Each row below holds a small network's activations on one record, seen along a few directions.
After each row come some of the record's fields: Tofim, Kez, Sel, Boges, Sige.
A field that a record lacks is left out.
The largest differences between rows may come from other fields.
In the rows, zero is written as 500.
Random noise pushes rows far along 3 fixed directions. That doesn't count. These rows show it; they differ only by the noise:
[557 338 911 465 390 626 453 653 780 458 421 353 652 672 871 197 361 494
 444]
[533 316 364 399 369 571 421 462 537 540 406 510 487 544 518 553 544 507
 511]
[530 359 375 409 379 576 420 439 501 515 455 512 508 530 512 544 565 506
 544]
[503 356 845 505 440 559 477 643 669 193 499 351 590 466 662 485 317 541
 340]
[522 287 410 413 379 552 434 505 568 465 389 486 471 510 506 603 485 521
 440]

[548 548 474 410 505 609 370 471 527 509 441 510 467 648 502 345 559 394
 655] : Tofim: b1 / Kez: t2 / Sel: z2 / Boges: s2 / Sige: e1
[447 526 929 559 467 463 609 521 429 276 753 419 653 330 707 626 418 641
 428] : Tofim: b2 / Kez: t1 / Sel: z2 / Boges: s1
[515 466 495 441 536 389 490 527 490 381 472 519 303 426 405 795 496 507
 449] : Tofim: b1 / Kez: t1 / Sel: z2 / Boges: s2 / Sige: e1
[534 306 485 372 349 610 390 487 606 523 390 479 513 588 584 462 508 477
 524] : Tofim: b1 / Kez: t2 / Sel: z2 / Boges: s1 / Sige: e4
[518 501 778 483 476 329 554 621 550 379 518 455 363 377 540 767 369 511
 326] : Tofim: b1 / Kez: t2 / Boges: s1 / Sige: e2
[519 631 697 512 581 536 425 559 547 213 579 440 500 471 464 433 444 449
 527] : Tofim: b1 / Kez: t2 / Sel: z1 / Boges: s2 / Sige: e1
[472 499 667 490 434 416 596 455 425 779 592 514 561 515 761 472 581 571
 575] : Tofim: b2 / Kez: t1
[482 704 383 605 662 459 555 483 410 546 540 539 507 509 380 418 549 483
 562] : Tofim: b1 / Kez: t1 / Boges: s2
[485 503 280 475 506 419 541 419 365 519 513 575 424 392 350 726 543 558
 464] : Tofim: b1 / Kez: t1 / Boges: s2 / Sige: e3
[477 555 422 547 517 613 543 430 484 573 508 505 692 564 504 263 545 519
 624] : Tofim: b1 / Kez: t2 / Boges: s1
[502 478 408 561 576 496 506 620 618 457 299 441 413 553 358 435 382 409
 391] : Tofim: b1 / Kez: t2 / Boges: s2
[509 508 494 524 545 608 401 559 552 277 427 446 520 530 362 422 426 429
 488] : Tofim: b1 / Kez: t2 / Sel: z2 / Boges: s2
[585 313 431 371 433 535 412 584 729 669 243 499 374 678 576 422 465 451
 464] : Tofim: b1 / Kez: t1 / Sel: z2 / Boges: s2 / Sige: e1
[559 543 446 459 462 662 396 425 530 644 473 521 606 715 612 158 656 391
 744] : Tofim: b1 / Kez: t2 / Sel: z2 / Boges: s2 / Sige: e4
[604 714 516 325 402 477 303 314 322 703 666 614 327 546 569 617 824 351
 809] : Tofim: b1 / Kez: t2 / Sel: z2 / Boges: s2 / Sige: e4
[527 487 639 483 456 537 423 532 596 601 468 499 505 627 673 366 531 457
 552] : Tofim: b2 / Kez: t1 / Sel: z2 / Boges: s2 / Sige: e4
[555 482 536 444 428 546 424 492 500 450 514 505 500 520 532 520 504 481
 497] : Tofim: b1 / Kez: t1 / Sel: z2 / Boges: s2 / Sige: e2
[528 434 495 435 448 472 474 542 579 557 398 514 423 523 497 547 446 484
 435] : Tofim: b1 / Kez: t2 / Boges: s1 / Sige: e2
[558 557 603 461 462 601 403 482 493 373 577 462 559 496 546 423 491 471
 550] : Tofim: b1 / Kez: t1 / Sel: z2 / Boges: s2
[497 596 516 516 494 417 622 418 421 867 569 536 592 599 678 332 612 549
 664] : Tofim: b2 / Kez: t1 / Boges: s1
[455 518 450 546 545 447 542 443 393 421 623 573 474 361 411 691 557 554
 442] : Tofim: b2 / Kez: t1 / Sel: z2 / Boges: s2 / Sige: e4
[511 525 363 448 488 518 423 412 404 504 543 563 443 470 414 619 624 482
 579] : Tofim: b1 / Kez: t1 / Sel: z2 / Boges: s2 / Sige: e4
[457 494 593 557 547 457 546 565 482 264 516 416 488 367 409 650 384 545
 351] : Tofim: b1 / Kez: t1
[548 601 488 456 478 644 425 408 493 689 512 535 599 691 580 174 630 390
 745] : Tofim: b1 / Kez: t2 / Sel: z2 / Boges: s1
[535 608 710 501 463 634 453 423 426 430 701 457 720 535 703 263 599 499
 678] : Tofim: b1 / Kez: t1 / Sel: z2 / Boges: s2 / Sige: e4
[558 632 456 480 501 565 383 435 394 385 612 516 482 453 386 529 568 425
 587] : Tofim: b1 / Kez: t1 / Sel: z2 / Boges: s2
[524 472 613 479 504 484 470 575 573 520 454 483 421 523 544 539 453 475
 411] : Tofim: b1 / Kez: t1 / Sel: z2 / Boges: s2
[490 751 679 569 648 472 488 521 458 281 642 440 512 477 464 419 491 463
 585] : Tofim: b1 / Kez: t1 / Boges: s2 / Sige: e1
[462 788 923 685 690 420 650 591 516 413 722 423 635 499 652 251 414 522
 479] : Tofim: b2 / Kez: t1 / Boges: s2
[464 675 554 579 618 390 542 516 412 418 603 494 423 396 403 639 488 505
 435] : Tofim: b1 / Kez: t1 / Boges: s2
[456 615 584 612 618 377 626 566 509 657 550 534 490 543 579 396 477 525
 487] : Tofim: b2 / Kez: t1 / Boges: s2 / Sige: e3
[500 666 491 539 560 585 401 444 346 167 660 461 544 403 306 538 532 453
 580] : Tofim: b1 / Kez: t1 / Sel: z2 / Boges: s2
[465 664 460 519 581 510 498 380 296 338 720 529 556 380 402 560 606 531
 649] : Tofim: b1 / Kez: t1 / Sel: z2 / Boges: s2 / Sige: e1
[497 485 511 455 438 494 398 481 439 374 554 501 448 411 455 673 512 500
 468] : Tofim: b2 / Kez: t1 / Sel: z2 / Boges: s2 / Sige: e4
[445 622 524 583 624 481 527 508 435 300 559 469 496 408 343 547 462 462
 476] : Tofim: b1 / Kez: t2
[390 584 289 644 678 377 624 504 381 539 502 564 456 424 302 589 492 525
 439] : Tofim: b2 / Kez: t1
[479 818 753 564 586 417 587 417 295 447 813 481 552 386 534 542 575 486
 638] : Tofim: b1 / Kez: t2 / Boges: s1
[486 402 456 414 406 482 465 429 358 252 592 498 466 297 382 862 533 556
 500] : Tofim: b1 / Kez: t2 / Sel: z2 / Boges: s1 / Sige: e4
[435 640 588 586 544 370 676 415 329 683 699 544 565 435 625 550 595 606
 582] : Tofim: b2 / Kez: t1 / Boges: s1

Which values does each new row have?
[450 428 605 576 572 539 525 616 601 198 437 422 557 436 390 501 322 514
 354] : Tofim: b1 / Kez: t2 / Sel: z2 / Boges: s1
[477 432 349 441 450 573 457 427 461 528 457 558 528 524 449 543 556 500
 550] : Tofim: b1 / Kez: t2 / Sel: z2 / Boges: s1 / Sige: e4
[458 587 578 573 573 504 576 494 500 641 552 500 632 590 658 208 517 549
 612] : Tofim: b2 / Kez: t1 / Boges: s2 / Sige: e1
[503 349 208 429 508 421 530 497 576 719 262 569 314 549 397 638 509 527
 428] : Tofim: b1 / Kez: t1 / Boges: s2 / Sige: e1
[583 411 674 341 300 563 450 410 510 766 543 516 597 623 856 424 655 523
 664] : Tofim: b1 / Kez: t1 / Sel: z2 / Boges: s1 / Sige: e4
[487 362 499 456 476 491 563 535 615 605 373 479 498 540 589 484 437 577
 424] : Tofim: b1 / Kez: t1 / Boges: s1 / Sige: e1
[483 588 608 551 524 388 581 521 474 581 620 524 481 445 585 522 475 546
 477] : Tofim: b2 / Kez: t1 / Boges: s2 / Sige: e3
[516 490 341 534 596 405 540 612 613 787 254 544 336 629 433 454 456 441
 399] : Tofim: b1 / Kez: t1 / Boges: s2
[459 496 613 579 553 477 584 576 581 544 464 446 576 548 579 331 410 530
 439] : Tofim: b2 / Kez: t1
[530 258 518 470 444 433 542 689 752 557 220 425 376 504 549 615 270 533
 169] : Tofim: b1 / Kez: t1 / Boges: s2
[515 489 377 452 468 604 357 456 500 418 441 519 483 567 403 512 556 406
 583] : Tofim: b1 / Kez: t2 / Sel: z2 / Boges: s2 / Sige: e4
[446 656 458 619 647 382 647 478 423 684 574 579 491 502 470 460 539 526
 494] : Tofim: b2 / Kez: t1 / Boges: s2
[458 588 708 603 598 484 588 546 492 352 590 421 594 447 528 422 432 528
 448] : Tofim: b1 / Kez: t1
[504 286 297 405 403 606 418 477 579 529 317 533 494 556 432 536 510 491
 488] : Tofim: b1 / Kez: t2 / Sel: z2 / Boges: s1 / Sige: e4
[587 639 470 382 434 544 293 397 462 609 551 561 360 590 490 497 687 320
 703] : Tofim: b1 / Kez: t2 / Sel: z2 / Boges: s2 / Sige: e4
[412 625 383 594 605 443 516 414 265 177 702 551 469 241 214 805 536 571
 477] : Tofim: b2 / Kez: t1 / Sel: z2 / Boges: s2
[498 629 452 511 492 578 388 381 365 358 667 513 595 466 439 454 631 467
 670] : Tofim: b2 / Kez: t1 / Sel: z2 / Boges: s2 / Sige: e4
[497 605 573 541 584 467 489 552 512 420 464 466 418 504 412 458 471 409
 483] : Tofim: b1 / Kez: t2
[489 396 395 537 530 460 540 601 555 398 348 440 424 447 360 610 360 528
 316] : Tofim: b1 / Kez: t1 / Boges: s2
